A small network was trained on invented records. Each row is its activation on one of them, seen along a few directions.
After each row come some of the record's fields: Kof, Vabu, Dato, Zaki.
Not every record has every field; a missing one is written missing.
The largest differences between rows may come from other fields.
In the rows, 128 means zero.
[125 126 121 121 109 142 134 146 129 106 135 115 149 143 142 151 143 152
 137 113 139 113 136 128 111 126] => (Kof m1; Vabu s3; Dato v1; Zaki u1)
[114 146 138 134 123 132 138 139 158 119 126 108 126 125 118 140 133 131
 132 129 127 144 143 124 131 132] => (Kof m3; Vabu s3; Dato v4; Zaki u2)
[133 146 142 107 163 108 113 115 146 145 118 120  93 129 146 119 114 121
 108 139 132 151 112 131 149 150] => (Kof m3; Vabu s1; Dato v2; Zaki missing)
[138 129 130 133 146 138 135 108 131 135 156 137 121 120 134 126 138 131
 131 143 140 128 132 133 144 131] => (Kof m2; Vabu s2; Dato v2; Zaki u1)
[148  99 110 164 100 124 146 138  95 137 133 158 150 121 112 119 128 140
 139 111 142 133 109 121 105 110] => (Kof m1; Vabu s4; Dato v4; Zaki missing)
[126 133 116 127 126 124 145 137 154 130 112 129 133 137 134 137 128 144
 129 109 139 116 144 131 155 135] => (Kof m3; Vabu s3; Dato v1; Zaki u1)
[128 121 107 131 132 112 127 121 105 127 135 139 139 141 108 148 135 130
 110 134 118 120 107 130 117 126] => (Kof m1; Vabu s1; Dato v3; Zaki missing)
[165 123 122 159 107 157 121 150 133 156 110 121 164 118 136 129  98 144
 137 112 171 109 118  96 120 129] => (Kof m3; Vabu s3; Dato v1; Zaki u2)
[135 147 138 112 149 116 147 121 158 124 104 118 117 129 154 138 113 136
 111 138 128 139 146 143 148 148] => (Kof m2; Vabu s4; Dato v1; Zaki u1)
[165 118 100 144 105 162 134 159  87 124 135 138 174 133 112 140 105 146
 124 114 149 109 110  92 112 137] => (Kof m1; Vabu s2; Dato v3; Zaki u1)
[139 121 125 133 130 162 125 125 133 149 128 141 135 138 140 144 134 154
 133 118 132 127 140 146 123 116] => (Kof m2; Vabu s2; Dato v1; Zaki u2)
[126 129 139 123 139 127 149 122 145 120 135 101 105 120 141 116  96 106
  97 185 131 155 116 134 143 123] => (Kof m3; Vabu s1; Dato v3; Zaki u1)
[130 125 124 163 117 121 141 140 124 141 127 149 139 119 119 113 104 126
 125 132 144 145 129 121 143 105] => (Kof m3; Vabu s4; Dato v4; Zaki missing)
[118 148 165  70 181 118 126 127 175 107 126  77  91 130 141 120 104  85
 104 173 112 158 119 140 142 154] => (Kof m3; Vabu s1; Dato v3; Zaki u1)
[128 140 148 104 137 114 133 121 129 133 133 104 120 103 112 120 130 121
 112 159 134 171 138 144 148 144] => (Kof m3; Vabu s1; Dato v4; Zaki u1)
[133 109 100 147 121 124 115 128  86 147 150 154 157 133  98 133 150 147
 129 114 133 105 120 131 107 118] => (Kof m1; Vabu s1; Dato v3; Zaki missing)
[135 145 143 110 152 110 136 122 143 118 115 123 111 111 124 123 113 121
 117 125 120 150 150 126 151 149] => (Kof m2; Vabu s4; Dato v4; Zaki u1)
[148 187 163  89 129 123 165 133 170  70 133 107  83 119 168 150  91 113
 112 168 151 170 103 144 116 150] => (Kof m1; Vabu s3; Dato v1; Zaki u1)
[138 100 113 146 108 123 112 120  94 153 137 156 142 115 113 120 141 147
 145  88 116 117 125 114 115 123] => (Kof missing; Vabu s4; Dato v4; Zaki missing)
[144  92 120 128 136 167 109 151 109 136 101 112 173 138 117 113  99 104
 139 115 127  83 132 101 139 139] => (Kof m3; Vabu s1; Dato v3; Zaki u1)
[134 123 107 155 118 135 129 123 124 140 150 123 129 134 108 123 141 143
 139 119 143  96 151 111 136 115] => (Kof m3; Vabu s3; Dato v3; Zaki u1)
[133 121 123 136 130 140 137 124 156 135 120 113 124 126 162 141 129 133
 126 112 109 116 135 127 145 137] => (Kof m3; Vabu s3; Dato v1; Zaki u1)
[120 118 136 123 120 123 127 131 125 125 138 141 143 122 111 116 147 129
 151  96 114 119 109 126 114 139] => (Kof m1; Vabu s4; Dato v4; Zaki u2)
[128 142 168  99 151 141 134 103 142 122 155 128 117 127 126 122 117 115
 118 154 123 134 141 141 134 116] => (Kof m2; Vabu s1; Dato v3; Zaki u1)
[128 155 152 113 150 106 143 113 151 123 123 121 109 118 127 118 117 115
 113 138 127 157 144 134 155 146] => (Kof m2; Vabu s4; Dato v4; Zaki u1)
[114 161 163  88 174 108 128 102 169 108 119 104  92 125 132 126  89 103
 102 181  99 150 130 137 145 147] => (Kof m2; Vabu s1; Dato v3; Zaki u2)
[103 132 140 106 121 107 148 124 119 100 123 117 131 126 120 112 113 110
 144 117 138 138 120 153 127 121] => (Kof m1; Vabu s4; Dato v4; Zaki u1)
[141 125 145 124 141  94 123 133 119 120 117 123 134 143 120 135 140 119
 126 120 136 130 110 125 106 132] => (Kof m1; Vabu s4; Dato v4; Zaki u2)
[127 112  88 159 103 149 100 157 108 145 122 142 157 147  96 134 147 150
 115 123 112 103 126 135 112 106] => (Kof missing; Vabu s1; Dato v3; Zaki missing)
[128 118 106 148 107 120 147 127 103 114 144 131 139 138 122 129 107 136
 139 106 146  99 102 113 125 113] => (Kof m1; Vabu s3; Dato v3; Zaki u1)
[134  95 114 139 114 140 117 133 111 148 138 144 157 126 131 133 147 165
 152  97 143 115 119 150 109 128] => (Kof m1; Vabu s2; Dato v1; Zaki u2)
[121 139 133 124 119 116 137 141 161 125 105 117 134 125 131 130 130 149
 137 124 138 119 140 132 134 142] => (Kof m3; Vabu s3; Dato v1; Zaki u2)
[126 129 118 127 133 117 126 140 134 131 101 118 126 125 121 137 125 125
 104 133 104 151 132 127 143 147] => (Kof m3; Vabu s2; Dato v4; Zaki missing)
[128 132 112 137 117 115 123 134 117 123 114 145 137 136 140 143 127 139
 121  93 109 136 127 101 123 132] => (Kof missing; Vabu s3; Dato v4; Zaki missing)
[130 163 165  86 189 116 130  99 167  99 136  97 108 131 144 131 104  83
 112 174 132 158 128 135 146 137] => (Kof m2; Vabu s1; Dato v3; Zaki u1)
[140 120 142 111 139 134 142 140 128 140 115 150 116  92 139 112 127 135
 136 120 113 138 130 116 115 113] => (Kof m2; Vabu s4; Dato v4; Zaki u2)
[133 140 139 143 124 108 145 120 102 130 102 143 111 129 141 118 124 127
 128 120 122 151 135 141 134 111] => (Kof m2; Vabu s4; Dato v4; Zaki missing)
[134 106  96 166  95 124 106 122  79 153 145 156 155 129 116 132 150 167
 146  82 143  78 135 103 115 106] => (Kof missing; Vabu s3; Dato v3; Zaki missing)
[129 133 151 102 163 145 125 124 164 115 135  84 115 129 133 123 126  98
 108 174 129 148 132 139 130 126] => (Kof m3; Vabu s1; Dato v3; Zaki u1)
[127 108  90 185  96 151 108 137 129 162 117 153 156 125 137 133 156 167
 151  90 132  98 138 120 123 115] => (Kof m3; Vabu s3; Dato v1; Zaki missing)
[119 127 153  73 140 113 129 131 142 112 129 107 128 128 143 141 111 130
 125 150 118 137 108 163 136 153] => (Kof m1; Vabu s1; Dato v1; Zaki u1)
[123  86  80 164  98 117 107 145  88 153 134 165 148 145  97 138 153 163
 170  76 116  60 106 100 106 123] => (Kof m1; Vabu s3; Dato v3; Zaki missing)
[140 133 157  96 133 107 141 125 136 137 123 136 110 119 138 125 119 125
 125 117 109 151 137 120 138 139] => (Kof m2; Vabu s4; Dato v4; Zaki u1)

Here are new rows. What are their fields?
[141 130 119 151 115 138 127 129 118 145 129 153 137 128 120 138 141 143
 126 101 125 132 145 120 127 110] => (Kof m2; Vabu s4; Dato v4; Zaki missing)
[136 115 135 120 125 143 117 112 130 116 152 118 131 137 136 127 142 129
 143 118 152 107 130 106 114 104] => (Kof missing; Vabu s3; Dato v3; Zaki u1)
[130 132 118 144 115 119 131 128 119 122 112 145 136 137 134 141 131 141
 118  91 116 135 124 106 126 133] => (Kof missing; Vabu s3; Dato v4; Zaki missing)
[134 109 142 126 120 130 142 130 121 116 154 137 146 121 112 120 153 132
 152 123 140 130 131 132 107 123] => (Kof m1; Vabu s4; Dato v4; Zaki u1)
[135 106 111 159 109 138 100 115  98 148 137 154 147 130 119 134 148 142
 128 127 111 103 114 121 110 107] => (Kof missing; Vabu s1; Dato v3; Zaki missing)
[110 124  99 161  97 110 125 142  75 130  91 168 145 141 115 132 171 119
 165  89 130 113 121 140 115 126] => (Kof m1; Vabu s4; Dato v4; Zaki missing)
[136 128 142 116 129 127 117 112 120 121 145 116 139 131 130 127 136 135
 145 109 157 105 136 113 116 108] => (Kof missing; Vabu s3; Dato v3; Zaki u1)
[125  95 101 142 108 130 108 148 113 142 143 130 127 137 106 118 141 136
 111 128 107 107 119 133 116 111] => (Kof missing; Vabu s1; Dato v3; Zaki missing)
[125 125 151 122 129 134 138 136 154 117 145 125 131 114 127 118 138 117
 139 145 137 151 154 125 142 123] => (Kof m3; Vabu s4; Dato v4; Zaki u1)
[133 150 118 129 150 125 137 125 130 123 120 118 113 136 136 131  83 110
  97 177 119 155 119 131 148 121] => (Kof m3; Vabu s1; Dato v3; Zaki missing)
[141  98 104 157 109 135 132 145 101 136 130 152 157 132 119 145 157 144
 122 114 126 132 127 120  99 124] => (Kof m1; Vabu s2; Dato v4; Zaki missing)
[121 110 124 155 109 139 123 126 136 140 146 132 131 131 112 117 141 141
 154 133 139  90 143 104 129 107] => (Kof m3; Vabu s3; Dato v3; Zaki u2)
[134 116  94 138 124 130 126 138 105 139 124 151 151 148 122 153 142 165
 137 101 137 119 117 147 121 142] => (Kof m1; Vabu s2; Dato v1; Zaki missing)
[138 118 116 160 115 118 117 139 112 151 136 143 144 115 110 120 134 140
 132 123 136 131 153 119 130 117] => (Kof m3; Vabu s4; Dato v4; Zaki missing)
[120 144 153 105 143 145 155 119 184 118 127 115 100 134 165 135 120 125
 129 142 128 150 146 132 139 135] => (Kof m2; Vabu s3; Dato v1; Zaki u1)
[130  95  80 182  91 136 110 135  78 149 151 153 163 140 104 137 162 166
 149  72 138  64 124 103 104 108] => (Kof m1; Vabu s3; Dato v3; Zaki missing)
[138 121 121 128 131 107 120 127 117 133 130 134 138 148 104 132 144 137
 143  95 156  98 107 121 116 121] => (Kof m1; Vabu s3; Dato v3; Zaki u2)
[128 150 156  77 163 112 133 107 144 123 136 117  83 133 143 129  99 106
 100 158  90 153 123 130 141 138] => (Kof m2; Vabu s1; Dato v3; Zaki u1)
[137 142 172  79 142 112 138 116 149 122 135 126 106 114 136 114 110 114
 133 137 112 153 144 120 126 137] => (Kof m2; Vabu s4; Dato v4; Zaki u1)
[117 124 133 113 133 140 125 129 123 104 153 109 143 134 115 135 131 123
 119 144 120 119 123 139 112 126] => (Kof m1; Vabu s1; Dato v3; Zaki u1)
[131 110 112 161 109 130 124 138 117 151 135 132 130 112 109 116 155 142
 128 121 135 138 146 121 123 127] => (Kof m3; Vabu s4; Dato v4; Zaki missing)
